A small network was shown many inputs. Here are its activations along a few directions, one row for each input.
Each table varies a few parts of the input and shows all the possible inputs, shuffled.
Descriptions start from the smaller parts, as in this example, which fits no table here: one of 4 places along a line, together with either a single point or one of 9 places around a ring or (one of 2 separate values, together with one of 8 places around a ring).
Shared parts are said once, and a part with two or three values counts as separate values.
In the rows, 128 means zero.

Other details of the inputs vary at random and push rows far along two fixed directions, the same in every table; ignore that.

A family of inputs:
r1: [ 93  97 144 135  97 136  90  90 133 111 152 142 119 127 123]
r2: [ 76 180  88 118 205 154 124 194  47 199 179  79 135 117 155]
r3: [166 140 120 118 133 127 138 138 143 131 109 111 128 127 129]
r4: [113  68 151  96 109 121 115  90 133 113 137 127 144 121 129]
r5: [ 97  84 157 114  99 115 112  91 142 125 148 138 137 128 142]
r6: [129 139 123 156 124 114 141 146 127 130 109 129 107 130 107]
r7: [ 28 130  96 109 186 191  93 125  57 182 191  99 160 122 167]
r8: [156 145 110 137 135 134 125 136 136 123 105 121 122 121 112]
r9: [153 158 130 141 137 116 156 132 128 118 120 154 133 137 136]
r10: [ 40 114 110  87 203 168 129 129  32 157 206 119 169 120 158]
r11: [103  90 152 116  97 126 100  92 142 119 157 132 126 134 140]
r12: [161 147 116 126 131 132 125 142 138 121 108 112 127 124 122]
r13: [148 146 129 138 118 117 123 156 129 130 124 124 112 134 119]
r14: [127 153 117 164 127 124 140 134 143 134 104 127 114 126 125]
r15: [106  71 156 100 105 125 117  97 137 119 140 136 143 128 131]
r16: [ 98  89 143 128  97 140  92  95 128 111 146 144 124 135 118]
r17: [ 99  93 151 112 101 129 113  82 152 129 136 139 147 132 155]
r18: [146 153 117 149 123 134 126 142 138 134 110 133 120 135 121]
r19: [118  74 145  98 107 132 103  91 133 107 146 122 133 127 128]
r20: [108  84 147 110 100 142  93 102 132 103 147 133 130 131 123]
r21: [147 134 138 127 123 100 147 151 135 146 116 128 125 131 127]
r22: [148 165 130 148 135 112 154 127 133 118 126 152 129 129 141]
r23: [139 130 114 143 136 113 141 140 125 119 104 118 108 115  99]
r24: [ 90  84 135 129 110 152 111  85 142 107 122 138 137 132 124]
r25: [156 152 129 134 143 121 159 133 130 112 118 152 134 130 130]
r26: [132 146 117 157 127 128 142 138 139 133  98 130 119 134 120]
r27: [155 149 126 128 122 126 137 144 146 143 114 124 125 141 138]
r28: [147 139 122 142 127 125 128 151 128 126 119 130 108 123 103]
r29: [ 56 173  82 136 211 151 143 183  45 200 165  83 131 112 142]
r30: [110  93 141 110 102 156  94  94 144 106 137 134 142 136 135]
r31: [154 137 131 119 131 120 151 143 147 144 103 126 137 128 133]
r32: [146 162 122 145 119 127 123 144 145 133 119 123 119 130 136]
r33: [160 140 126 130 143 102 157 135 114 103 128 142 124 117 115]
r34: [145 158 134 148 131  97 155 135 122 115 139 150 120 125 127]
r35: [159 143 125 122 128 131 140 145 147 137 113 121 127 134 131]
r36: [115  78 146  95 112 135 115  81 144 117 125 128 155 125 141]
r37: [151 155 122 138 119 132 124 148 141 133 113 125 124 138 131]
r38: [163 149 123 130 149 116 156 126 126 106 115 143 135 123 128]
r39: [159 137 122 127 129 118 124 150 126 118 119 112 114 119 111]
r40: [150 150 134 141 132 102 156 140 117 115 133 153 124 133 122]
r41: [157 133 131 123 127 116 139 154 136 134 124 119 115 130 119]
r42: [105  99 145 115  98 141 102  84 153 122 146 134 137 138 153]
r43: [150 147 116 142 129 139 128 144 140 129 108 130 121 128 115]
r44: [141 138 109 144 140 127 141 132 137 122  93 118 121 120 111]
r45: [133 133 121 148 130 118 144 147 129 125 107 127 108 122 101]
r46: [108  80 135 116 109 139  92  89 125  99 141 132 125 120 111]
r47: [150 143 132 126 125 114 148 142 146 150 104 129 135 135 139]
r48: [153 139 132 130 121 111 136 152 135 140 126 122 114 137 125]
Each input here is: one of 2 separate values, together with one of 4 places along a line, together with either a single point or one of 5 places along a line.
- Changing only the place on the line of 4 turns r12 into r30. The same change can be made to r3. Which row results? => r35
- Changing only the place on the line of 4 turns r8 into r18. The same change can be made to r39. Which row results? => r13
- Change only the place on the line of 5 in r7. List by row number the other rows that result. => r14, r17, r32, r42
- Change only the place on the line of 4 in r24. List by row number the other rows that result. => r14, r26, r44
- List by row number the other rows that have the place on the line of 4 and the choice among 2 separate values in common with r29. => r1, r2, r5, r11, r34
